These are the activations of a small neural network, seen along a few directions. Each row is one input.
In each table, some parts of the input vary, and every possible input appears once, in random order.
Descriptions start from the smaller parts, as in this example, which fits no table here: one of 3 separate values, together with either a single point or one of 9 places along a line or (one of 4 places along a line, together with one of 8 places around a ring).
Shared parts are said once, and a part with two or three values counts as separate values.
(in the rows, 128 means zero)

Rows:
r1: [114 140  56  65 198 166 137 191 114 133 129 139]
r2: [ 92 135  99 157  51 135  77 134  93 136  84 120]
r3: [131  61 139 105 124 106 160 131 143 111 149 158]
r4: [133 178 133 108 108 108 111  95 132 130 180 125]
r5: [126 143 191 128 137 149 159 117 151 144 133 147]
r6: [126 121 136 105 122 133 161  87 158 137 144 159]
r7: [134 128 101 129 141 132 129 141  74  48  42  82]
r8: [105  83 125 179 166 120  96 135 177 203  69  87]
r9: [ 79 159 114 189  72 152 103 143  83 144  99 122]
r10: [113  73 144 112 130 151 166 110 156  99 152 167]
r11: [148  66 142 140 143 158 146 104 165  65 138 186]
r12: [ 97 102 139 213 186 141 122 146 168 214  86  88]
r13: [127 158 107  95 214 174 142 221 100 148 118 129]
r14: [160 171 168 115 111 103  78 111  99 134 168 104]
r15: [130 176 137 111 112 100  82  93 115 120 184 131]
r16: [ 67 136  65 166  53 133  88 119  92 131 111 134]
r17: [142 155 126 110  99  84  84 101 107 130 191 125]
r18: [153 161 121 104  97  76 107 106 122 137 178 129]
r19: [128 160 122 103  84 111 159 108 172 148 166 123]
r20: [120 151 119 165 159 151 154 149  62  53  57  82]
r21: [164  53 130 133 135 128 143 110 150  78 141 188]
r22: [132 129  46  61 193 132 136 203 101 140 124 144]
r23: [181  62 165 137 134 158 138 117 147  84 123 154]
r24: [135 205 187 139 133 117  97 115 100 137 170 120]
r25: [116 128  69 143 150 141 144 127  73  42  74  86]
r26: [138 205 182 137 127 126 124 117 116 147 167 114]
r27: [152 154 156  96  81 115 135 115 161 151 144  99]
r28: [156  93 189 166 159 173 155 123 147  86 124 175]
r29: [132 117  59 136 147 107 141 136  62  49  67  90]
r30: [139 136  90  65 193 158 125 209 101 144 106 124]
r31: [142 103 131  97 110 102 148 107 159 134 145 161]
r32: [ 88 123  53 164  42 107  85 126  83 138 112 139]
r33: [104  72  85 190 165  93 111 133 166 207  95 101]
r34: [149 145 114  99  74  85 143 113 164 147 163 123]
r35: [152 174 165  97 104 105  99 106 126 141 155 114]
r36: [135 188 172 136 105 131 168 129 154 163 152 113]
r37: [144  75 173 114 125 153 153 123 142 115 131 147]
r38: [145 110 171  91 113 130 139 109 156 140 127 136]
r39: [ 79  88  97 186 171 123 107 121 189 194  90 102]
r40: [111 103 201 134 150 153 167 137 139 120 132 155]
Q: The inputs of r2 and r32 match in every part but one. If r27 is changed in the same way as r2 into r32, which row does it become?
A: r34
Q: The inputs of r15 and r14 match in every part but one. If r4 is changed in the same way as r15 into r14, which row does it become?
A: r35
Q: Describe the family of inputs behind these rows.
A: one of 4 places along a line, together with either one of 4 separate values or one of 6 places along a line
Q: Which other rows agree with r9 in the place on the line of 4? List them by row number.
A: r5, r12, r13, r20, r24, r26, r28, r36, r40
Q: Change only the choice among 4 separate values in r29. List by row number the other rows that result.
A: r22, r32, r33

Rows:
r41: [129 222 121 115 109  93 121  98 131 152 179  98]
r42: [104 173 133 166  39  90  88  99  99 167 157 146]
r43: [123 213 132 113  77 107  84 118 118 181 166 104]
r44: [163 141 200  57 155 126 146 109 153 105 177 123]
r45: [110  77  75 168 173 134 106 140  92  96  75 119]
r46: [149 112 217 114 107 159 162 108 127  58 176 194]
r47: [125 116  50 108 183 149 131 180 100 114  93 121]
r48: [126 117  38  71 158 162 151 189  89 116  87 140]
r49: [103 122 123 168 185 187 153 168 124 167  36  83]
r50: [ 85  92 123 195 142 154 154 160 134 116  29  92]
r51: [100  84 109 198 167 130 114 159 118 100  55 110]
r52: [160 164 155  83 126 109 127 103 135 137 172 105]
r53: [173 110 185  99 113 121 148  74 150  82 146 171]
r54: [119 173 131 144  35  97  79  89 114 146 152 111]
r55: [126 115  70 146 207 147 110 168 102 129  85 109]
r56: [115  80  57 135 143 127 122 173 102  66  86 132]
r57: [103  89  37  97 122 138 154 161  92  76  75 149]
r58: [178 121 161 121  80  74 138  85 126 102 149 112]
r59: [133 170 128 153  67  74 114  70 119 120 156 105]
r60: [118 206 131 129  57 146  74 134 113 192 190  97]
r61: [111 121 102 173 207 152 120 167 117 145  61 100]
r62: [126  32 186 137 116 109 155  76 242 190 181 191]
r63: [140  71 189 103 157 117 155 109 247 222 194 179]
r64: [154 150 219  81 149 171 167 136 129  93 196 180]
Q: Describe the family of inputs behind these rows.
A: one of 2 separate values, together with either a single point or one of 5 places along a line or one of 6 places along a line
Q: The inputs of r46 and r64 match in every part but the choice among 2 separate values. If r50 is changed in the same way as r46 into r64, which row does it become?
A: r49
Q: Start at r57 and move only the place on the line of 5, one step at a time. The first step leads to r56. Which rows follow, in order?
A: r45, r51, r50
Q: Start at r42 and move only the place on the line of 6, one step at a time. The first step leads to r54. Which rows follow, in order?
A: r59, r58, r53, r46

Rows:
r65: [146 118 155 118 131 139 143 121 134 108 145 149]
r66: [126 148 132 140 100 111 112 107 137 149 143 117]
r67: [103 105  52 141 184 157 133 184  79  84  49 110]
r68: [132 175 130 108 100 107 110 121 105 130 154 115]
r69: [ 93  88  57 167 181 151 121 181 102 122  36  98]
r70: [125 123 143 143 103 125 127 109 145 141 137 135]
r71: [130 104 158 137 133 124 138 112 155 137 135 138]
r72: [135 105 154 120 149 132 145 126 166 155 144 146]
r73: [116 165 132 131  99 102 102 115 126 161 147 108]
r74: [149 115 152  97 150 138 150 132 147 124 152 152]
r75: [140 133 141 119 104 131 134 114 124 109 145 142]
r76: [142 157 130 117 101 117 121 113 116 117 150 124]
Q: The inputs of r67 and r69 match in every part but one. If r68 is changed in the same way as r67 into r69, which row does it become?
A: r73
Q: Describe the family of inputs behind these rows.
A: one of 2 separate values, together with either a single point or one of 5 places along a line
Q: Change only the choice among 2 separate values in r65. List by row number the other rows that result.
A: r71
Q: Change only the choice among 2 separate values in r66. List by row number the other rows that result.
A: r76

Rows:
r77: [172 199 192  97  42  92 112  67 149 157 232 142]
r78: [144  94 113 121 164 145 152 136 124  82 127 161]
r79: [138 159 116 106 175 144 109 163  90 119 126 117]
r80: [119 151  90 134 163 113  98 149 118 160 117  96]
r81: [105  72 119 153 120 133 112 137 147 159  89 124]
r82: [152 144 233 104  84  97 140  53 191 160 230 167]
r83: [ 98 115  97 142  97 112  92 147 106 153  96 104]
r84: [129 135  92  90 126 135 136 146  90  80 120 133]
r85: [116 122 109 157 180 138 135 138 159 166 109 121]
r86: [116 135 106 156 103 123 127 112  89  80  95 113]
r87: [117  86 130 156 107 140 160 122 138  88  84 123]
r88: [130 124 138 119 175 164 163 167 135 131 112 136]
Q: Describe the family of inputs behind these rows.
A: one of 2 separate values, together with either a single point or one of 5 places around a ring
Q: The inputs of r79 and r88 match in every part but the choice among 2 separate values. If r83 is changed in the same way as r79 into r88, which row does it become?
A: r81
